A small network was trained on invented records. Each row is its activation on one of them, seen along a few directions.
Each row is followed by the record's values for the fields Zudek, Raz, Zotat, Lov, Tul, Vavu, Gafo.
Not every record has every field; a missing one is left out.
Other fields move the rows too, some of them a lot.
In the rows, zero is written as 500.
Strong random noise was added to every row along 4 fixed directions; ignore it. To show where, here is one row again and again, with new noise each time:
[548 584 405 517 419 604 557 421 456 475 429 655 452 589 530 569 442 423
 389 612 259]
[484 688 436 481 310 463 533 358 509 560 565 513 406 423 576 434 529 581
 352 539 503]
[467 338 367 543 633 586 584 583 439 499 405 554 629 613 433 601 417 385
 510 545 288]
[366 285 416 659 633 402 510 562 444 496 517 260 570 483 447 666 528 585
 692 390 684]
[423 419 419 613 542 428 512 488 463 496 510 382 509 487 500 623 531 576
 583 451 591]
[463 438 407 649 596 391 483 455 476 447 462 495 491 520 555 708 582 601
 581 468 535]

[556 400 537 510 654 475 486 501 476 470 444 536 520 519 491 595 535 516
 518 447 516]	(Zudek n4; Lov u1; Tul b1; Vavu z2; Gafo c3)
[551 483 423 599 590 483 516 458 462 425 391 718 510 612 565 706 541 501
 474 576 276]	(Zudek n2)
[550 655 532 439 320 588 500 414 489 485 553 515 453 462 480 418 462 471
 427 521 520]	(Zudek n1; Raz m1; Zotat g2; Tul b1; Vavu z2; Gafo c2)
[414 396 538 382 703 359 489 731 631 581 551 503 774 437 471 285 528 518
 513 453 553]	(Zudek n4; Lov u2; Tul b1; Vavu z2; Gafo c2)
[583 529 402 539 474 530 473 242 417 479 466 669 356 487 516 671 623 561
 447 513 406]	(Zudek n1; Tul b1; Vavu z2; Gafo c6)
[574 708 519 446 443 454 511 410 554 507 527 595 377 493 603 413 531 562
 358 525 492]	(Zudek n1; Raz m2; Zotat g1; Lov u1)
[333 362 511 363 626 415 563 795 613 654 543 361 789 455 415 222 395 431
 491 463 532]	(Zudek n1; Raz m2; Zotat g2; Lov u2)
[502 598 412 422 483 476 543 439 527 567 515 589 524 472 556 394 503 522
 337 530 409]	(Zudek n2; Raz m2; Zotat g1)
[501 343 441 515 552 569 561 474 389 566 484 463 510 491 415 564 490 457
 484 463 448]	(Zudek n4; Lov u1; Tul b1; Vavu z1; Gafo c3)
[382 420 375 489 584 379 562 536 525 615 551 426 636 409 495 441 548 588
 457 454 556]	(Zudek n2; Raz m2; Zotat g1)
[501 675 499 417 505 489 514 597 643 490 487 691 547 527 630 331 475 450
 383 587 358]	(Zudek n1; Raz m1; Zotat g1; Lov u2)
[577 644 542 554 249 593 470 311 420 415 526 437 283 548 503 609 474 530
 519 565 527]	(Zudek n1; Tul b2; Vavu z1; Gafo c1)
[512 448 497 657 449 605 499 520 429 421 361 515 370 657 478 726 451 450
 618 550 391]	(Zudek n4; Lov u2; Tul b1; Vavu z2; Gafo c4)
[415 294 351 457 661 489 595 586 470 618 493 500 702 525 404 471 502 492
 464 517 370]	(Zudek n1; Tul b2; Vavu z1; Gafo c1)
[398 447 421 524 395 554 554 483 426 583 580 341 511 432 379 476 471 520
 541 445 614]	(Zudek n1; Raz m1; Zotat g2; Tul b1; Vavu z2; Gafo c1)
[388 572 575 354 365 544 588 714 592 600 606 389 635 456 461 167 356 397
 444 591 466]	(Zudek n1; Lov u2)
[559 463 568 414 408 784 568 619 440 482 408 551 515 655 378 434 266 184
 476 633 200]	(Zudek n4; Lov u2; Tul b1; Vavu z1; Gafo c3)
[480 524 581 543 282 549 472 392 412 474 643 146 342 444 422 508 466 591
 638 445 799]	(Zudek n1; Tul b2; Vavu z1; Gafo c5)
[484 412 437 516 652 460 538 562 518 554 406 696 551 546 544 560 576 474
 430 547 286]	(Zudek n4; Lov u2; Tul b1; Vavu z1; Gafo c3)
[512 475 614 555 577 498 462 639 531 372 445 497 525 622 524 571 443 448
 632 542 471]	(Zudek n1; Lov u2)
[566 439 501 577 478 667 501 431 386 470 442 463 368 617 431 642 466 472
 593 533 497]	(Zudek n4; Lov u1; Tul b1; Vavu z2; Gafo c5)
[656 640 535 320 344 727 571 399 443 524 490 696 498 491 459 346 381 294
 269 592 231]	(Zudek n1; Tul b1; Vavu z1; Gafo c3)
[499 349 410 413 672 583 544 479 475 652 477 545 605 476 428 441 536 459
 410 462 455]	(Zudek n4; Raz m2; Zotat g1; Lov u1; Tul b1; Vavu z2; Gafo c6)
[473 326 528 504 702 409 450 597 519 465 517 412 683 484 433 527 532 531
 646 399 634]	(Zudek n1; Tul b2; Vavu z2; Gafo c2)
[433 481 480 556 505 475 480 604 537 474 494 521 526 549 508 526 535 487
 572 576 431]	(Zudek n4; Lov u2; Tul b1; Vavu z2; Gafo c1)
[418 682 566 455 185 530 532 482 534 592 628 285 403 418 471 313 398 518
 433 476 691]	(Zudek n1; Raz m2; Zotat g2; Lov u2)
[490 513 442 555 510 533 550 572 532 500 421 677 548 581 523 556 460 442
 455 557 331]	(Zudek n1; Raz m1; Zotat g2; Lov u2)
[554 453 486 550 505 568 523 463 424 446 448 523 489 582 477 623 434 456
 523 531 400]	(Zudek n2)
[341 375 553 484 527 432 533 682 515 558 633 189 675 413 408 354 444 513
 629 422 710]	(Zudek n2)
[594 464 506 541 623 447 427 392 466 405 457 580 493 539 515 666 591 574
 539 451 529]	(Zudek n1; Tul b2; Vavu z2; Gafo c2)
[413 536 621 478 339 616 548 697 516 481 562 313 531 546 437 348 320 356
 587 584 497]	(Zudek n1; Lov u2)
[442 305 391 447 844 449 554 672 543 536 464 570 797 505 473 424 497 447
 486 426 429]	(Zudek n2; Raz m1; Zotat g1)
[556 634 566 380 374 510 491 425 522 524 582 526 496 401 523 338 504 472
 406 523 492]	(Zudek n1; Tul b1; Vavu z1; Gafo c3)
[454 385 341 454 428 744 630 434 364 604 477 541 512 562 315 500 378 381
 418 579 252]	(Zudek n1; Tul b1; Vavu z2; Gafo c5)
[463 368 456 501 558 439 522 454 441 581 562 384 557 386 446 508 563 557
 520 409 602]	(Zudek n1; Tul b1; Vavu z1; Gafo c3)
[491 301 486 396 747 583 609 723 499 555 433 560 729 603 403 404 383 367
 455 533 302]	(Zudek n1; Lov u1)
[495 417 468 550 412 740 568 525 370 452 460 328 452 624 374 573 286 323
 583 532 428]	(Zudek n2; Raz m2; Zotat g1)
[421 522 553 418 466 503 525 679 579 546 507 450 610 530 474 320 376 396
 482 541 450]	(Zudek n1; Raz m2; Zotat g2; Lov u2)
[380 477 393 497 411 402 505 378 474 645 636 245 444 334 459 432 584 661
 498 383 765]	(Zudek n1; Raz m2; Zotat g1; Tul b1; Vavu z2; Gafo c1)
[385 408 450 712 532 359 481 524 477 500 452 375 407 523 549 705 629 688
 674 456 611]	(Zudek n4; Lov u2; Tul b2; Vavu z1; Gafo c1)
[576 433 485 415 516 611 517 449 439 521 470 509 555 499 406 476 411 381
 453 467 431]	(Zudek n1; Raz m2; Zotat g2; Tul b1; Vavu z1; Gafo c3)
[471 665 573 371 388 322 487 414 574 603 693 363 512 290 567 250 579 694
 385 428 759]	(Zudek n2)
[536 436 368 641 644 464 514 457 459 452 368 707 466 609 583 746 558 538
 489 531 322]	(Zudek n1; Raz m2; Zotat g1; Lov u1)
[472 464 536 584 686 370 462 676 603 386 430 630 614 589 606 592 550 512
 622 566 408]	(Zudek n1; Lov u2)
[471 452 461 443 552 469 559 534 505 563 534 477 608 474 483 423 484 523
 448 511 471]	(Zudek n2)

Here are new rows. What are their fields?
[561 625 542 467 483 415 484 426 534 481 522 630 523 431 584 472 558 557
 395 494 493]	(Zudek n2)
[397 442 462 498 613 398 554 699 596 556 460 599 668 540 536 447 502 487
 479 575 355]	(Zudek n1; Lov u2)
[487 628 482 405 421 453 541 455 542 584 587 533 556 368 537 324 517 546
 342 481 538]	(Zudek n2; Raz m1; Zotat g2)
[533 362 465 444 449 758 605 508 345 544 471 460 548 562 325 487 334 269
 464 542 291]	(Zudek n1; Tul b1; Vavu z1; Gafo c3)
[309 558 346 481 406 391 605 558 577 720 532 459 502 405 552 333 587 632
 365 538 479]	(Zudek n4; Raz m2; Zotat g1; Lov u2; Tul b2; Vavu z1; Gafo c1)
[444 591 529 599 317 468 477 479 513 471 519 384 342 523 545 564 529 592
 593 560 578]	(Zudek n4; Lov u2; Tul b2; Vavu z1; Gafo c1)
[409 527 526 534 438 518 509 635 549 474 507 365 485 559 509 454 403 446
 592 546 528]	(Zudek n1; Raz m2; Zotat g1; Lov u2)
[488 506 410 592 547 432 502 457 494 470 453 598 507 542 560 635 550 553
 490 513 429]	(Zudek n2; Raz m2; Zotat g1)
[490 440 413 519 695 431 488 530 560 525 397 682 520 542 595 576 596 499
 452 508 346]	(Zudek n4; Raz m2; Zotat g1; Lov u2; Tul b1; Vavu z1; Gafo c3)
[569 755 582 476 310 497 482 416 557 484 482 675 332 482 624 462 531 506
 352 584 425]	(Zudek n4; Lov u2; Tul b1; Vavu z2; Gafo c3)
[459 508 599 629 542 259 346 485 577 413 529 347 409 422 601 628 636 665
 712 380 820]	(Zudek n4; Raz m2; Zotat g2; Lov u2; Tul b1; Vavu z1; Gafo c3)
[428 332 437 594 523 527 567 550 397 539 491 362 510 519 428 611 449 512
 572 477 539]	(Zudek n1; Lov u1)
[382 399 480 566 492 453 520 624 517 541 489 366 543 528 459 522 490 534
 620 513 532]	(Zudek n4; Lov u2; Tul b2; Vavu z1; Gafo c1)
[438 606 546 360 441 356 529 512 614 675 615 492 535 276 563 239 600 599
 326 453 630]	(Zudek n4; Lov u2; Tul b1; Vavu z1; Gafo c3)
[631 443 512 586 618 496 431 365 417 370 421 612 429 563 537 743 581 509
 570 479 437]	(Zudek n1; Tul b1; Vavu z1; Gafo c3)
[500 584 623 407 534 297 422 502 616 537 602 468 522 345 592 337 626 633
 485 428 701]	(Zudek n4; Lov u2; Tul b1; Vavu z1; Gafo c3)
[541 510 487 527 423 487 492 341 429 512 539 462 411 420 504 571 562 555
 488 467 556]	(Zudek n1; Tul b1; Vavu z1; Gafo c3)
[531 520 608 465 492 542 458 584 528 425 514 491 513 547 496 448 460 430
 581 543 484]	(Zudek n4; Lov u2; Tul b1; Vavu z1; Gafo c2)
[504 457 513 530 576 502 528 549 490 483 505 393 470 542 475 514 455 500
 561 456 577]	(Zudek n1; Raz m2; Zotat g1; Lov u1)
[443 488 511 593 394 538 506 561 480 474 454 425 436 594 477 581 457 482
 604 566 451]	(Zudek n4; Lov u2; Tul b2; Vavu z1; Gafo c1)
[533 592 487 497 460 487 510 439 508 485 515 573 504 453 547 492 512 522
 430 498 495]	(Zudek n2; Raz m1; Zotat g2)
[475 606 410 577 378 410 476 311 483 523 568 496 375 390 555 580 637 679
 486 460 643]	(Zudek n1; Raz m1; Zotat g2; Tul b1; Vavu z2; Gafo c1)
